Each row has a name. Each question is about the rows just above it.

bos: [  6  -7  -9  -4  -6  -5  -5 -12  26  27 -13  -7  -2  -6 -11  31   7  -7
   3  -7  20  -7 -18 -10  21  -8  -6  21  -8  -6  -2  25 -10   2  18 -12
  19 -10  10  30  -5   1  -7  33  -6  -4  -6 -11  -7   2  -9  -3  20   8
  -5  -7]
Mefa: [ -7   3 -31 -35 -38 -50  19  -6  53  52  14 -43  23 -43   5  55 -16   6
  -6 -44  45 -40   7   4  24 -24 -47  35 -40 -29  17  53   4  15  33   6
  44  -3  21  48   1  17 -35  53 -52   2 -43 -26 -37  21 -11 -19  32 -10
 -53 -44]
gamum: [ 17 -29   4   8   7  14 -21 -22  29  27 -34   8 -10  13 -24  29  20 -14
  13  13  14   8 -37 -24  25   0  14  23   6   3 -20  25 -22   7  22 -34
  22 -23   7  27 -16 -12  11  29  15 -14  11  -2  13 -12 -16   0  21  21
  14  11]
pazem: [  0 -20   6   6   9  14 -15  -8  17  18 -20  11  -8  10 -20  22   8 -14
  -2   9  14   9 -21 -17  18   2  10  18  11   6 -12  17 -19   4  16 -18
  14 -16   7  19 -13  -6   5  20  13 -13  11   2   6  -7  -9   1  15   8
  14  10]
Shift each entry of [-43 -26 -37  21] by -1 times 1:  [-44 -27 -38  20]
[ 19 -13] with +1 step of 1 on every entry:  [ 20 -12]

bidi: [ -1  49 -54  40  49  27]
bos: [ -5  48 -54  23  27  34]
Pago: [ -5  48 -54  40  48  26]
Lalob: [ -5  48 -54  23  30  33]
Shift each entry of [ -5  48 -54  23] by -1 times 1:  [ -6  47 -55  22]
Move every entry of [30] by -1 step of 1.  [29]
[49] with +1 step of 1 on every entry:  [50]

Mefa: [-48   7  12  16  24 -16 -24 -22 -13]
bos: [-29 -27  -4 -34  19  35  -2 -25  11]
Lalob: [-22  20 -24   9  17  17  -3  28  -6]
bidi: [-48   7  12  16  24  47  -4  29   1]
Move every entry of [19 35] by -1 step of 1.  [18 34]
Move every entry of [-34] by -1 step of 1.  [-35]

bos: [-54 -14  -4  32   4  52  -1  -7  12   6   7  -3  11   7  -9]
nogo: [-10 -52  -1  -8 -18   9  24   0 -25 -45 -13 -14  -4  -5   7]
Tipo: [-54 -14  -4  32   4  52  -1  -7  12   6   7  -3  19   7  -9]
Shift each entry of [-18   9  24] by -1 times 1:  [-19   8  23]
[-10] with +1 step of 1 on every entry:  [-9]
Shift each entry of [12] by +1 times 1:  [13]
Shift each entry of [-52  -1  -8 -18] by +1 times 1:  [-51   0  -7 -17]

Lalob: [ 12  -1 -21  28  -8  -6  -5 -33   1   5  -5   4 -17  -2 -13 -14   7  12
 -21   0 -20]
bos: [-16  22 -21   4   4  12 -13 -28   0   3 -17   7 -19   7   0 -16 -18   4
 -25  19 -11]
bidi: [ 33 -14 -22  34 -10  -9  -7 -39   2  12   2   0 -16  -7 -21 -13  18  16
 -15 -10 -24]
nogo: [-17  -6 -17 -20  10  15 -23 -29  -2   4 -19  11 -17   5  -2 -10 -28   9
 -11  23  -6]
Pago: [-12 -22  45 -15 -10   4   3  20  30  36 -11 -15   7  11  52  -2  12 -22
  24  -8  20]
Tipo: [-11 -23  52 -17 -10  -1   4  23  32  46 -10 -17   3  14  55  -6   8 -25
  25  -7  17]
betum: [-13  17   0  17  10 -13   6  -6  -1  -9 -11  18  -3   9   0   0 -10   9
 -11  10   2]
gamum: [-14  -2   6   2  10  -8  12  31  -1   0   4 -11   3   3  -2   1   5 -33
  12   6   7]
vap: [-16  -9  10  -7 -10  23  -9   5   9   0 -15   2  37  -1  25  23  23  -5
  18 -11  34]
pazem: [ 41   4 -13 -16 -10   6  19  35   1  -9  48 -25 -13  -5   1 -17  -5  21
  15 -26 -12]
Move every entry of [-22  45 -15 -10] by -1 step of 1.  [-23  44 -16 -11]
Shift each entry of [17] by -1 times 1:  [16]
Shift each entry of [ -6   8 -25  25] by +1 times 1:  [ -5   9 -24  26]
[-25 -13  -5   1] with +1 step of 1 on every entry:  [-24 -12  -4   2]
Shift each entry of [-14] by -1 times 1:  [-15]

